A small network was trained on made-up records. Each row is its average activation on records with the value named, seen along a few directions.
Values that are neighbours, or in one group, have similar rows; names and order tell nothing.
(in the rows, 500 means zero)
Random noise pushes rows far along 9 fixed directions. That doesn't count. These rows show it; they differ only by the noise:
[598 665 435 485 445 501 567 524 502 463 720 663 424 472 603 722 434 452
 525 541 401]
[280 331 518 684 573 393 403 326 495 578 482 527 446 347 600 636 437 520
 400 643 630]
[419 497 625 414 700 428 560 399 441 549 434 469 547 308 477 576 460 493
 427 726 668]
[559 581 416 585 331 535 676 484 498 432 324 569 493 633 385 491 560 252
 472 711 368]
[593 558 512 456 533 496 716 740 462 546 462 576 537 677 456 383 551 512
 610 541 508]
[465 531 481 602 416 622 644 533 499 488 506 539 749 905 370 262 469 511
 619 636 498]
[299 363 520 469 552 624 502 657 482 544 454 581 373 418 582 510 590 616
 673 532 442]
[453 493 558 420 651 613 596 500 367 547 433 441 567 655 451 216 320 321
 356 558 582]
[775 742 451 358 506 603 553 329 393 393 448 608 360 444 337 539 363 243
 434 629 448]
[633 531 459 557 478 511 434 408 483 466 490 615 432 528 403 493 494 517
 566 498 522]
[279 391 475 578 433 553 582 571 503 511 401 509 448 494 600 513 563 340
 430 612 375]


Values of T:
t12: [541 543 468 453 418 696 530 421 440 449 391 513 470 516 275 350 458 455
 683 657 521]
t16: [704 597 508 549 576 357 646 619 466 604 485 560 518 643 453 463 411 589
 556 562 672]
t10: [472 613 527 475 485 452 748 726 503 609 558 523 521 555 558 645 481 539
 595 637 510]
t5: [627 451 393 521 475 528 367 430 548 442 372 548 408 525 389 433 540 553
 565 379 405]
t1: [646 687 385 427 259 637 481 381 608 300 666 508 676 637 367 517 483 559
 665 441 332]
t7: [448 507 472 450 545 689 354 475 458 486 646 431 504 643 596 363 307 530
 449 321 444]
t11: [582 572 503 326 501 375 665 567 549 465 291 394 523 348 500 599 616 323
 341 557 395]
t8: [306 451 477 412 505 690 550 742 481 546 552 454 421 563 664 446 450 557
 591 392 365]
t2: [528 510 400 508 492 625 515 613 404 547 547 626 249 593 587 420 315 362
 516 452 455]
t15: [519 534 485 665 411 389 500 531 516 582 777 519 623 700 589 475 427 597
 511 459 586]
t14: [653 455 399 534 432 465 428 385 517 448 239 516 365 481 284 507 590 576
 640 458 504]
t4: [435 538 502 502 432 491 634 642 506 549 530 410 622 642 525 454 497 594
 566 502 513]
t6: [550 387 489 685 483 282 404 406 546 536 489 506 452 455 536 564 575 433
 348 409 574]
t13: [420 519 484 506 474 573 545 523 567 470 441 533 583 568 472 601 585 652
 660 648 428]
t9: [495 644 526 479 439 568 542 518 595 436 790 552 735 623 539 679 497 677
 630 583 435]
t3: [516 503 457 597 453 527 431 577 450 584 759 568 449 654 589 448 321 741
 669 317 597]
The values of T form a 4 by 4 grid.
Fewest steps between t5 and t12?
Answer: 6
A value of T combines one of 4 hidden first parts with one of 4 second parts; all combinations occur once.
Changing only the second part turns t10 into t16. t14 has the same second part as t10; what does that change turn t14 into?
Answer: t11
Changing only the second part turns t9 into t3. t6 has the same second part as t9; what does that change turn t6 into?
Answer: t12
Changing only the second part turns t13 into t4. t5 has the same second part as t13; what does that change turn t5 into?
Answer: t1
